Each row below holds a small network's activations on one input, seen along a few directions.
Each table varies a few parts of the input and shows all the possible inputs, shuffled.
A made-up example of a description, with smaller parts first: one of 2 separate values, together with either a single point or one of 11 places along a line or (one of 4 places along a line, together with one of 8 places around a ring).
Shared parts are said once, and a part with two or three values counts as separate values.
In the rows, 128 means zero.

Other details of the inputs vary at random and push rows far along two fixed directions, the same in every table; ignore that.

A family of inputs:
R1: [102 135 142 133 144 158 159 158 118 160 134 105 118  92 146]
R2: [146 139 106 142 166 106 110 162 158 111  93 120 123  72 132]
R3: [178  93 131 118  92 135 169 123 156 115 159 141 134 208  96]
R4: [134 124 111 139 143 168 164 120 133 147 114 125 110  74 111]
R5: [142 170 217  55 178 143  90  34  61  20 126 217 195 137 132]
R6: [119 153 105 164 135 157 110 135  96 159 115 133  86 106 129]
R7: [104 132 141 143 149 161 145 148 118 162 137 128 111 100 146]
R8: [ 92 133 146 141 152 112 136 130 121 156 119 145 121  96 145]
R9: [ 75 143 126 134 144 112 149 153 124 142  98  99 140  89 141]
R10: [134 105  97 132  67  78 116 122 138 146 154 136 136 202 130]
R11: [185  96 132 114 111  80 118 143 172 118 140 127 152 197 103]
R12: [ 89 137 119 131 146 158 155 165 111 147 120  79 129  94 145]
R13: [113 147 106 168 136 156 122 149 110 167 134 131  99  94 126]
R14: [123 116 117 131 148 124 147 108 130 141  94 146 129  73 119]
R15: [157  88  98 110  61 132 118 113 164 103 136  85 128 189 105]
R16: [118 103 144 115  69  86 146 125 154 135 142 107 160 203 138]
R17: [149 141  99 155 173 144 123 160 157 113 123  89  98  77 118]
R18: [142 111  94 127  69  81 106 111 124 140 137 139 118 211 139]
R19: [110 178 184  34 144 144  44  33  79   5 102 178 186 117 144]
R20: [186 104 128 115 108 119 132 144 176 116 170 109 128 205  90]
R21: [104 132 139 153 142 106 126 131 108 153 128 149 113  87 143]
R22: [114 134 137 161 138 156 134 148 108 161 141 130 103  93 140]
Each input here is: one of 2 separate values, together with either one of 5 places around a ring or one of 6 places along a line.
Q: Changing only the choice among 2 separate values turns R18 into R6. The same change can be made to R14. Which row results?
A: R4

A family of inputs:
R23: [137 139 144 122 159 122 123 114 123 109 117 159 137  99 120]
R24: [114 145 134 120 144 124 106 115 116 111 115 138 131  98 141]
R25: [119 114 118 145 118 128 159 160 142 162 136  99 121 128 130]
R26: [135 117 140 106  66 108 103  89 115 117 159 150 153 220 136]
R27: [113 151 144 134 142 159 126 114  92 131 140 147 121 116 141]
R28: [110 109 115 149 116 100 149 158 146 166 119 112 121 129 134]
R29: [134 148 140 117 157 152 119 121 120 105 127 134 122 106 120]
R30: [128 150 137 120 152 155 114 124 115 109 122 128 130 106 128]
R31: [142 137 151 116 161 151 130 120 121 108 127 144 128 102 118]
R32: [119 105 102 148 111 104 150 151 148 163 111 110 115 125 127]
R33: [111 145 142 115 146 155 130 119 109 116 127 125 136 105 133]
R34: [160 113 128 100  88  99 106  96 143  90 146 135 156 209 121]
R35: [131 111 105 150 115 133 144 155 153 152 131  96 111 124 122]
R36: [138 108  93 151 117 102 134 156 151 152 115 115 112 125 121]
Q: Changing only one part turns R34 into R29. The same change can be made to R23. Which row results?
A: R31
Q: What is each input in this table made of?
A: one of 2 separate values, together with either a single point or one of 6 places along a line

A family of inputs:
R37: [157 149 166  96 161 183 105  95 121  71 147 145 117 112 112]
R38: [142 174 167  98 202 188  97 103  89  71 115 166 120  70 110]
R39: [ 85 144 120 188 187 181 178 176  93 204 101 127  78  13 135]
R40: [132 198 157 106 216 151  81  81  71  68  93 192 132  24 125]
R41: [110  93  87 173  89 112 174 149 138 198 129 113  96 142 121]
R42: [147 126 186  70 105  91 109  89 142  55 157 147 206 225 137]
R43: [ 91 173 135 176 215 118 130 194 106 178 110 127  82  17 148]
R44: [ 93 162 175  82 171 122  83  73  94  56  87 177 162  63 156]
R45: [102 168 137 112 139 125  88 114  92 110 110 135 130 113 157]
R46: [142 187 165  81 207 177  87  77  83  53 114 180 138  83 118]
R47: [116 118 116 132  97  93  90 124 130 139 115 118 123 150 153]
R48: [156  92 139  91  81 126 142 120 159 105 144  90 171 209 111]
R49: [ 97 146 107 171 158 164 139 190 120 167 116  98  95  61 129]
R50: [136  95  76 147  64 111 141 169 170 165 150  75 123 207 128]
R51: [150 117 146  68  92 122 127  94 143  72 134 116 185 210 127]
R52: [ 93 135 108 171 166 158 171 157 103 198 108 132  88  59 138]
R53: [121 131 142  93 121 106 119  97 128  82 110 137 162 137 135]
R54: [192 107 143 128 103  86 115 120 168 101 159 146 156 226 103]
R55: [125 118 109 157 102 155 141 168 152 153 161  76 110 135 129]
R56: [147  87 110 139 110 141 177 167 184 161 142  67 118 121 107]
R57: [132  92  73 151  63  94 135 156 162 158 143  76 118 202 128]
R58: [ 97 110  92 179 113 109 171 163 130 217 108 129  82  92 122]
R59: [123  88 113 168 113  83 175 185 140 216 154 129 101 146 130]
R60: [177 118 140  83  84  97  61  58 131  55 141 172 178 198 129]
R61: [166 142 136  91 131 127  92  73 113  54 137 158 153 161 110]
R62: [128  92  92 138 115  99 165 150 169 142 110  95 125 127 114]
R63: [ 98 104 112 152  87  95 133 127 134 187 122 143 111 129 126]
R64: [127 116 137 144  96 172 157 114 123 145 165 117 124 150 146]
Q: Changing only one part turns R50 into R52. The same change can be made to R55. Which row results?
A: R64
Q: What is each input in this table made of?
A: one of 4 places along a line, together with either a single point or one of 6 places along a line
Q: Start at R38 and move only the place on the line of 4, one step at a time. The first step leads to R48. Which rows follow, in order?
A: R49, R39
Q: Change only the place on the line of 4 in R62. List by row number the other rows that result.
A: R41, R57, R61

A family of inputs:
R65: [126 124 150 102  70 148 111  94 111 107 167 124 159 208 144]
R66: [154  86  77 171 102  93 149 177 171 181 122 107  92 143 110]
R67: [131 153 138 145 190 152 139 139 113 134 118 148 108  59 116]
R68: [128 159 127 138 185 172 128 131 107 125 118 138 103  54 120]
R69: [123 171 171  81 150 134  72  76  90  62 127 167 157 129 140]
R70: [141  89  79 167 104  88 147 177 177 180 119  95  99 134 114]
R71: [148  86  99 157 112 105 167 177 180 170 129  93 108 140 109]
R72: [116 142 126 144 181 136 134 135 112 141  97 152 104  44 122]
R73: [106 145 126 139 178 127 133 139 120 135  91 135 119  37 132]
R74: [118 161 174  76 149 135  88  67  93  60 120 164 169 123 139]
R75: [113 103 114 152  87 113 149 138 135 175 138 120 114 149 138]
R76: [157  95  80 171 105 101 146 166 165 175 125 115  94 148 110]
R77: [110 143 129 138 176 133 131 135 119 140  97 145 107  47 124]
R78: [ 86 159 143 144 154 140 114 123  88 145 128 148 112  79 154]
R79: [146  88  96 158 113 102 168 180 181 165 125  91 115 135 114]
R80: [151 110 124 101  73  90 101 106 149  92 145 120 168 214 133]
R81: [103 169 191  88 140 162  97  76  70  87 151 165 164 138 159]
R82: [124 124 148  95  85 123 124 104 116 107 153 126 168 214 143]
R83: [113 117 110 140 100 136 148 149 130 155 132  99 124 152 131]
R84: [ 82 163 134 136 162 132 120 130  87 140 113 138 119  78 149]
R85: [118 149 141 138 188 144 138 147 122 136 111 137 108  52 120]
R86: [109 109 105 145  98 106 154 145 134 169 123 111 120 145 134]
R87: [122 154 128 139 187 168 132 141 111 128 112 130  99  43 120]
R88: [150  88  85 165 107 106 159 156 165 174 121 121 102 138 106]
R89: [156 110 137  89  77 129 112  98 148  80 154 108 162 217 125]
R90: [128 169 173  75 151 167  88  75  95  54 136 148 157 128 134]
R91: [169 106 145  98  85 116 124 104 145  91 162 132 162 222 116]
R92: [155 112 134  91  76 127 113 101 150  75 151 105 169 215 131]
Q: Changing only one part turns R65 into R81. The same change can be made to R89. Which row results?
A: R71
Q: What is each input in this table made of?
A: one of 4 places along a line, together with either one of 2 separate values or one of 5 places along a line
Q: Which other rows agree with R78 in the place on the line of 4? List them by row number.
A: R66, R69, R70, R76, R80, R84
Q: Change only the place on the line of 4 in R92. List by row number the other rows that result.
A: R73, R79, R80
